Here are a small network's activations along a few directions, averaged over the inputs that share one value of a field.
Related values have similar rows: they may be neighbours, one step apart, or belong to one group.
In the rows, 500 means zero.
Random noise pushes rows far along 2 fixed directions. That doesn't count. These rows show it; they differ only by the noise:
[687 561 767 462 488 455 280 713 560 635 530 490 460 502 608 432]
[232 264 346 514 711 423 529 651 512 521 648 568 487 535 468 634]
[894 776 914 422 356 521  98 802 634 673 444 447 455 487 676 365]
[204 240 323 518 727 417 550 642 505 515 658 573 488 537 459 645]


Values of V:
v11: [526 475 591 510 590 370 711 277 399 433 378 486 555 349 465 437]
v1: [508 622 607 412 361 518 423 590 548 557 482 448 548 683 581 547]
v10: [462 582 474 368 425 534 418 493 759 457 554 518 570 512 398 556]
v5: [428 401 442 593 699 426 663 289 384 447 404 547 514 389 488 384]
v13: [659 304 596 491 499 385 743 145 250 452 399 522 449 433 367 344]
v12: [210 381  95 734 658 596 547 523 464 409 460 506 519 420 483 573]
v9: [798 648 706 604 491 489 401 429 383 474 365 438 529 414 627 280]
v4: [563 347 536 777 610 395 685 395 366 568 552 531 435 480 615 446]
v2: [464 564 425 571 487 439 636 582 430 539 569 408 416 442 547 439]
v15: [751 334 884 456 383 439 783 135 359 602 513 397 460 444 427 291]
v7: [635 544 658 408 366 464 508 311 529 552 597 518 453 636 512 510]
v6: [310 430 288 496 583 532 562 537 471 555 612 548 542 672 529 590]
v8: [447 390 499 639 572 517 626 509 344 512 654 572 447 630 557 533]
v16: [555 799 447 402 275 716 251 661 705 378 254 509 564 326 337 593]
v3: [645 620 603 295 307 541 350 432 534 406 447 411 472 447 411 471]
v14: [502 392 593 402 420 446 527 459 497 546 623 541 543 631 559 520]
V is arranged as a ring.
List every value one step from v14, in the order listed. -> v1, v7
List every value one step from v12, in the order listed. -> v9, v4
List every value one step from v8, in the order listed. -> v2, v6
List every value one step from v3, in the order listed. -> v10, v15
